A small network was shown many inputs. Here are its activations along a few directions, one row for each input.
Each table varies a few parts of the input and shows all the possible inputs, shuffled.
Descriptions start from the smaller parts, as in this example, which fits no table here: one of 5 places around a ring, together with either a single point or one of 9 places along a line or (one of 3 separate values, together with one of 4 places along a line).
Shared parts are said once, and a part with two or three values counts as separate values.
In the rows, zero is written as 128.

Table:
row 1: [ 65 178 162  73 145 140 139 123 108 169 139 136 114  99 105 116 142  98]
row 2: [ 96 130 141 172 101  89 125 108 122  65 115 151 159 134 101 117 127  87]
row 3: [118 109  94 124 143 151 161 113 124 155  82  91 134  99 112 164 193 144]
row 4: [ 67 170 163  89 149 101 147 106  88 149 149 120 126 127 112 119  99  92]
row 5: [213 118 122 191 109 177  35 234 115 157 133 131 136 157 183 126  63 178]
row 6: [ 92 160 128 152 140 170 120 110 152  90 108 141 145  73 116 104 159  92]
row 7: [191 130  86 176  61 204 105 188  55 164  72  91 102 198 160 166 112 149]
row 8: [ 61 152 123  94 139 125 160 137 148 148 148 131 136 185  74 107 109  96]
row 9: [148 118 147 130 180  83  67 149 166 148 135 138 139  57 155 135 161 168]
row 10: [222 129 109 120  58 227 124 172 100 134 143 143  67 177 183 118  42 150]
row 11: [132 120 113 135 142  82 157  88  75 133 102  88 133 122 128 176 171 136]
row 12: [ 54 169 140  79 160 173 149 124 132 167 130 137 128 113  98 104 128 106]
row 13: [152 109 145 145 188  44  75 133 144 128 143 128 153  87 167 134 121 159]
row 14: [155 111 152  68 126 149 157  79 150 130 163 146  84  85 154 130 149 133]
row 15: [172 187 114 189  46 217  73 195  86  99  98 124 128 161 166  98  75 103]
row 16: [144  78 139 158 156  32  87 153 159 122 131 148 167 129 135 130 115 168]
row 17: [103 170 149 143 128 139 105 105 129  90 116 144 132  62 123 121 173  83]
row 18: [141  87 109 159 173  66  95 169 203 129 148 133 160 140 129 119 132 165]
row 19: [141 103 135  78 138 181 171  84 178 129 155 142  94  96 148 123 132 142]
row 20: [131 108 127 146 189 115  83 153 191 149 132 134 149  66 149 124 146 180]
row 21: [155  81 140  97 101  98 174  75 143 103 159 152 107 155 119 122  99 144]
row 22: [125 184 128 111  70 226  92 212  57 164 122 122 101 205 148  99  46 116]
row 23: [ 59 141 154  98 117  90 155 123 104 143 136 143 141 171  80 117  93 101]
row 24: [125  89 106 147 110  70 169 107  89 127  90 107 146 164  93 170 165 147]
row 25: [104 162 146 161 133 101 113  88 107  72 128 132 145  91 133 121 133  78]
row 26: [151  87 113  95 120 133 183  96 189 109 174 137 101 167 119 117 115 136]
row 27: [161 106 147  85 132 110 162  57 126 111 172 130  95 112 154 122 107 131]
row 28: [132 124 114 112 135 120 147 107  99 153  89  97 123  91 117 178 209 137]
row 29: [ 99 140 115 168 122 123 133 126 167  69 126 132 152 145  92 105 141  82]
row 30: [126  92  77 145 128 104 176 126 133 136 102  91 142 173  88 156 180 137]
The inputs of row 28 and row 17 match in every part but one. If row 24 is changed in the same way as row 28 into row 17, which row does it become? -> row 2
What do these inputs look like to the network? -> one of 5 separate values, together with either a single point or one of 5 places around a ring
List by row number the other rows that have the choice among 5 separate values in common with row 18. -> row 5, row 9, row 13, row 16, row 20
Which other rows does row 13 become when the choice among 5 separate values takes its other values? List them by row number. -> row 4, row 11, row 25, row 27
List by row number the other rows that have the choice among 5 separate values in common with row 10. -> row 14, row 19, row 21, row 26, row 27

Table:
row 31: [198  77 122 125 114 113 122 142 138 136 150 132 112 162 167 135  79 177]
row 32: [ 68 117 123  63 200  88 150 154 114 247 118  93 136 134  92 164 165 173]
row 33: [113 151  97 151  82 153 141 164  88 122 103 112 137 204 101 123 102 102]
row 34: [183  92 100 180 121 115  91 184 143 130 122 119 138 173 153 138 110 164]
row 35: [127 138 122 125 153 141 145  79 125 113 105 111 118  54 139 153 190 117]
row 36: [133  96  94 166 120  88 157 102 128 102  94  98 152 151 100 156 178 133]
row 37: [ 79 149 158 161 152  85  77 146 136 105 122 152 174  98 111 105 127 104]
row 38: [118 126 118 164 125 102 123 108 105 112  74 111 150  85 122 159 199 126]
row 39: [152  80 118 116 117  85 188  68 122 108 139 112 117 143 113 159 157 134]
row 40: [ 89 121 131 168 144  68 117 141 158  98 139 145 173 158  94 107  98 113]
row 41: [105 190 136 117 110 211 123 129  89 141 119 117 107 115 139 118 118  86]
row 42: [188  97 133 101 125 171 121 138 164 146 154 145  99 108 171 120 103 175]
row 43: [111 150 139  80  89 211 164 115 111 139 141 141  86 150 124 112 102 107]
row 44: [108 115 151 114 139  60 145 104 158 105 174 157 135 157 111 101  83 119]
row 45: [127 135 124  99  79 152 168 120  84 128 134 126 101 202 117 120  79 111]
row 46: [174 127 124 176 127 132  53 187 121 137 108 129 139 109 163 143 132 160]
row 47: [ 99 133 160  81 148 113 136 105 187 112 177 165 118 105 117  88 110 111]
row 48: [106 186 128 155  89 171 108 167  69 136  89 120 136 140 113 127 126  93]
row 49: [142 102 123  90 131 139 183  62 149 120 132 135 101  91 120 147 178 129]
row 50: [180 136 127 138 150 172  78 153 138 142 136 125 114  75 183 121 123 161]
row 51: [ 87 169 161 118 172 118  97 119 161 109 157 144 143  73 137  94 128  96]
What do these inputs look like to the network? -> either a single point or (one of 4 separate values, together with one of 5 places around a ring)
Which other rows does row 45 become when the choice among 4 separate values takes its other values? List them by row number. -> row 31, row 39, row 44

Table:
row 52: [185 100  98 152 109 113 137 131 100 128 116 100 119 164 147 161 126 152]
row 53: [ 97 161 128 107 150 159 132 119 141 139 117 121 122  76 116 128 183 105]
row 54: [120 108 134 132 121  60 148  92 101 116 107 124 141 126 107 155 165 127]
row 55: [ 81 146 150 141 176  81  99 128 139 122 131 136 165  92 121 113 122 117]
row 56: [151  85 106 131 144  70 160  91 130 121 125 101 130 137 125 161 163 149]
row 57: [182 115 132 144 139 109  87 153 136 130 154 128 125 132 173 123  87 157]
row 58: [127 145 100 167 107 142 112 174  95 140  89  99 143 163 110 148 152 120]
row 59: [152 121 125 153  87 103 124 132  70 121  99 122 128 154 128 155 128 128]
row 60: [149 100 139 123 175  66 111 115 166 122 163 131 135 103 151 125 123 153]
row 61: [156 131 113 199  76 166 115 129 166  33 131 155 139 146 131  93 108  87]
row 62: [138 104 124 100 151 162 147 107 167 146 126 133 113  77 135 139 169 152]
row 63: [129 136 149  98  79 137 143 128  92 126 144 144 104 173 127 115  75 114]
row 64: [166 107 124 152 137 139  78 185 157 148 133 142 137 128 155 117  98 176]
row 65: [171 119 117 119 114 205 122 145 136 152 116 128 103 105 158 134 133 158]
row 66: [105 163 119 112 102 174 133 169 117 146 131 129 118 183 111 106 100 105]
row 67: [113 158 143 162 140 125  72 165 108 129 123 132 154 123 145 111  87 120]
row 68: [117 123 167 124 152  56  99 116 137 116 147 154 146  92 132 121 125 130]
row 69: [ 83 130 118 151 143  85 150 104 103 124  93 104 160 125  97 145 162 114]
row 70: [ 98 123 159  82 118  95 169  87 123 124 160 151 116 144  99 121 112 108]
row 71: [132  91 134 133 175  96 102 147 189 141 143 147 145 101 134 124 135 169]
row 72: [ 86 160 139 110 153 147 144  88 116 126 116 123 130  68 122 127 158 104]
row 73: [ 62 147 141 100 141 119 169  99 125 131 142 133 135 144  89 111 110  96]
row 74: [123 161 131 160 137 137  62 196 132 142 126 131 147 130 139 111 113 124]
row 75: [ 93 132 106 146 140  98 137 135 128 135  95 102 155 133  91 150 188 117]
row 76: [124 120 119 175 109 121 138  89 199  25 134 157 150 117 108  93 141  87]
row 77: [186 127 124 113 117 176 131 113 114 133 139 115  89 110 177 140 124 140]
row 78: [131 101 131  81 141 105 181  86 153 130 175 129 105 156 119 125 111 130]
row 79: [169  92  91 158 105 142 129 163 122 147  94 112 133 160 129 155 136 172]
row 80: [128 175 123 129 115 203 106 155 110 145 110 117 110 108 140 126 149 111]
row 81: [133  74 101 140 142 101 150 123 153 140 106 115 143 134 109 160 175 165]
row 82: [ 73 148 128  94 138 131 156 129 150 143 143 131 128 153  83 112 135  97]
row 83: [154 114 128  92 152 132 156  74 144 126 147 118 100  79 152 140 158 139]
row 84: [ 93 160 132 115 105 162 143 138  93 133 129 129 124 175 116 106  74 102]
row 85: [117 172 135 132 118 191 116 124  86 132 108 119 116 101 146 126 124 107]
row 86: [153 149 152 114  94 166 117 114  85 125 122 136  98  99 159 136 125 118]
row 87: [122 136 157  93 129 122 143  76 114 119 132 140 110  68 132 136 160 117]
row 88: [117 141 111 170 111 130 122 143  70 128  87 101 151 156 117 145 128 116]
row 89: [ 91 148 138 139 173  93  88 159 164 135 133 134 157 101 115 114 148 120]
row 90: [149 136 159 144 116  99  74 155 107 122 138 150 134 121 155 119  88 134]
row 91: [162 115 121  97 103 147 156 126 122 134 161 123  94 184 146 119  74 136]
row 92: [147 107 112 103 100 176 147 158 143 152 138 138 108 181 128 113  84 155]
row 93: [113  92 123  87 138 134 170 117 176 149 152 143 117 153 102 121 121 148]
What do these inputs look like to the network? -> one of 2 separate values, together with either a single point or (one of 4 separate values, together with one of 5 places around a ring)
The inputs of row 54 and row 59 match in every part but the choice among 2 separate values. If row 87 is changed in the same way as row 54 into row 59, which row does it become? -> row 86
The inputs of row 75 and row 58 match in every part but the choice among 2 separate values. If row 82 is changed in the same way as row 75 into row 58, which row does it become? -> row 66
A walk changes only the place on the ring of 5. It starts at row 78 and steps to row 93. List the rest of the walk in order. -> row 82, row 73, row 70
Which other rows does row 73 become when the choice among 4 separate values takes its other values? List them by row number. -> row 55, row 69, row 72
